Each row below is a small network's average activation on inputs in which a field has the value named, seen along a few directions.
Related values have similar rows: they may be neighbours, one step apart, or belong to one group.
Random noise pushes rows far along 3 fixed directions. That doesn't count. These rows show it; they differ only by the noise:
[ 242   56 -272  -16 -139   -9 -343   35   58  -42  -26 -115  -15  564
 -127 -499]
[  20 -106 -176  -21  -22   19 -146   86  -49   86  -60  -67   95  100
  -55 -235]
[ -61 -256 -211  231  318  -44  -68  132 -214   70   29 -419  277 -371
  274 -191]
[ 166   25  276  155  356 -233  189  -51 -286 -184  139   -1  168  150
   52   25]
[ 425  223  -83   13  -83 -129 -280  -64   25 -224   64  -19  -68  893
 -183 -492]


Field SOSI:
moban: [ 350  213  -10  189   32 -104 -157  -52  -21 -227  171  -46  -78  644
 -114 -337]
zonaz: [ 272  176 -192  388  176  -19 -114 -154  197 -307  170 -563 -140  -63
  375  -37]
pona: [-112  -40 -542  -86 -255   88 -407   95  239  101 -137 -560  -45 -220
  377 -559]
somen: [ 175  112   15   26  102  -78   11 -135 -177 -192  126  -26  -76  366
  -16 -162]
tezof: [-124  -98  114 -180 -112   39  129  -22   -7  285   26  406   -3  -38
 -297  177]
sel: [ 446  316  249  379  256 -252  -56 -181  -26 -424  387 -189  -69  610
    7 -166]
ded: [  76  188  488 -125   -4 -175  245 -179 -192 -189   96  301  -40  352
  -43   78]
tapad: [-198  -86  -53  165   50   67   35  100  113  -19 -163 -287   42 -637
  325  355]
vol: [-266 -260 -408  264  219  214  -49  189   53  230   34 -295   61 -891
  291  198]
pid: [-100   80 -206 -250 -371  180 -250   41  434   36 -247  -88 -159    3
   19  -73]
The values of SOSI form a ring.
Q: Which values are neighbours of tapad? Give them in the order they are listed.
A: zonaz, pid
Q: Which values are neighbours of sel? Give them in the order they are listed.
A: tezof, vol

Field VOVIB:
lin: [-335 -286 -263 -255  -70   75  -55  178 -123  274 -234 -154  223 -456
  200 -246]
folup: [ 220  552  838  -69  277 -408  563 -390 -112 -571  214  340 -120  338
  187  555]
pekem: [  98  223  -98 -388 -758  104 -205   -6  504  -12 -256  301 -438  547
 -408  -18]
sifo: [ -82 -156 -128  312  228  114   30   42  118  144   63 -161  130 -540
  119  304]
zol: [-161  -71 -540 -240 -487   77 -331  116  138   70 -202 -354  -93  211
  218 -599]
katuv: [  73   -3   33 -341  -74  -35  -23   -7 -143   63  -14  395   49  496
 -321 -207]
fifet: [-136 -158  -20 -139 -121  265  117   64   24  187 -176  497 -121  -65
 -479  354]
feti: [ 133  137  248  286  184  -85   78 -109   96 -181  138 -209  -10 -199
  197  291]
vomi: [-209 -172   99   71   33  203   84   45  -62  419   88  357   67 -337
 -309  212]
gid: [ 181   -4  409  285  512 -260  215   -7 -451 -237  225  -59  188   76
   74   10]
The values of VOVIB form a ring.
Q: A walk along VOVIB starts at fifet and steps to its neighbour sifo. Put lin, pekem, zol, katuv in the order it reaches them.
A: pekem, zol, lin, katuv
Q: How many steps from neighbour to neighbour lead from feti to gid, at the fewest?
A: 4
